These are the activations of a small neural network, seen along a few directions. Each row is one input.
Each table varies a few parts of the input and shows all the possible inputs, shuffled.
Descriptions start from the smaller parts, as in this example, which fits no table here: one of 3 separate values, together with either a single point or one of 11 places along a line or (one of 4 places along a line, together with one of 8 places around a ring).
Shared parts are said once, and a part with two or three values counts as separate values.

Other details of the inputs vary at random and push rows far along two fixed directions, the same in every table; ignore that.

A family of inputs:
row 1: [ 26  -7 -17  19   1   0 -12  -5  20   5   3  -3   0 -18 -15]
row 2: [-33 -11 -21 -19  19 -20  76  11   1 -67 -65 -41 -60 -56  40]
row 3: [-44  16  10 -28 -14  14  18  27 -15  23  -4  10  37  52  28]
row 4: [ 35   0  -3  26  -3 -10 -14 -15  -3  -4  19  12  -1 -18 -14]
row 5: [ 23  20 -20  -8  10  -6 -10 -18  12   2   8  -5  -9 -16  -4]
row 6: [-41  10  15 -44   0  18  17  24 -21  26 -13  -3  28  57  14]
row 7: [  7  14   6 -15   2   7 -26 -28  -4   2  27   7 -13  -4   7]
row 8: [ 20 -28  18  24  15 -13 -26   6  -1  -1  10   8   2   4 -51]
row 9: [ 37  -2  -9  18   7  -8 -14 -11   2   4   8   3  -3 -13 -26]
row 10: [ 27  -4  -3  17  -6   4 -20 -10   7  14   6   1   5  -4 -25]
row 11: [ 12  14 -19  -3  18  -8 -19 -19  20   5   7  -3 -15 -16   3]
row 12: [-31 -12  10  -4 -19  19  25  38  -8  22 -27  -7  28  37   3]
row 13: [-53  10   9 -22  -5  11   8  26  -6  25  -5  11  30  51  35]
row 14: [ 20  -3  -7  25 -10   2 -20  -8  14   8  19  11  11 -12  -5]
row 15: [-17 -21 -13  21 -17 -13  89  25  -1 -73 -61 -31 -36 -62  27]
row 16: [ 20  19  -2 -12   2  -3 -12 -27   0 -10  21   2 -13 -18   6]
row 17: [-50   4  18 -44   0  23   9  21 -21  26 -12  -3  17  55  17]
row 18: [ 16 -25  26  31   4 -14 -29   4  -7  -5  21  19   8   3 -41]
row 19: [ 21  -2   4  25 -15   3 -18 -13   1   6  19   7   7  -5 -14]
row 20: [  4  10  -3  -5  10  -7 -22 -28  10  -6  20   5 -23 -18  16]
Description of these inputs: one of 2 separate values, together with either a single point or one of 4 places along a line or one of 5 places around a ring.
Changing only the choice among 2 separate values turns row 13 into row 11. The same change can be made to row 20. Which row results?
Answer: row 2

A family of inputs:
row 21: [-30 -22  14   4   9 -24  48  13 -24 -57 -34 -11 -36 -25  18]
row 22: [-71 -30  34 -15 -25  22  57  79 -26  14 -50  -8  54  71   1]
row 23: [  3  13  14  22 -35  17 -24  -8  -9  31  40  32  34  26  18]
row 24: [ 48  14 -21  -6  26 -13 -39 -61  26 -28  29 -11 -62 -70  -7]
row 25: [-89  14  17 -57 -11  20  52  52 -20  11 -33  -5  37  69  49]
row 26: [  7 -22  22  15   0  11 -39   9  -1  32  19  12  24  33 -42]
row 27: [ 54  32 -43  23  -7  -8 -24 -63  40 -20  33  -4 -37 -80  26]
row 28: [  8  -5   2  38 -37  20 -24  12  14  41  20  23  49  24  -9]
row 29: [ 75  -4 -20  47   6 -24 -25 -30  29 -32  22  -4 -24 -71 -48]
row 30: [ 58  23 -25  -5  16 -13 -33 -61  30 -30  30 -12 -54 -75  -6]
row 31: [-18 -12 -17  -9  20 -15  53  16  -2 -28 -58 -31 -35 -22  10]
row 32: [  8 -15  11  20   1   2 -35  16   5  34  21  22  37  33 -32]
row 33: [ 12  12 -10 -10  13   6 -31  -2   3  48  14  11  24  35 -12]
row 34: [ 17  12  -1 -18   1  19 -29  -6   1  49  12   1  23  35 -21]
row 35: [  8   3   1 -17  12  18 -36  -8  -2  50  11   2  13  38 -23]
row 36: [-21 -38   3  23   7 -21  50  34  -1 -45 -51 -21 -22 -26  -8]
row 37: [-22 -16   4   3   5 -23  54  17 -22 -58 -30  -5 -24 -28  26]
row 38: [  0  -6  32  -2   1   8 -43 -14 -22  19  35  22   9  31 -16]
row 39: [-38   1  -7 -26  20 -15  44   6   2 -44 -38 -24 -43 -28  36]
row 40: [ 15  20 -21  12 -24  24 -24  -8  12  57  17  10  37  27  11]
row 41: [-31   6 -17 -27  16 -13  50  10   3 -45 -34 -19 -31 -31  43]
row 42: [ -6   4 -26 -12   5  -9  64  19  -1 -33 -52 -31 -17 -26  12]
row 43: [  8   3  30  -3 -11  10 -36 -12 -18  19  37  21  19  29 -15]
row 44: [  6  12  23   1  -9   1 -32  -9 -16  16  40  26  24  29 -11]
Changing only one part turns row 40 into row 27. The same change can be made to row 42. Which row results?
Answer: row 25
Describe the family of inputs behind these rows.
Answer: one of 4 separate values, together with either a single point or one of 5 places around a ring
List by row number the other rows that have the choice among 4 separate values in common with row 43.
Answer: row 21, row 23, row 37, row 38, row 44
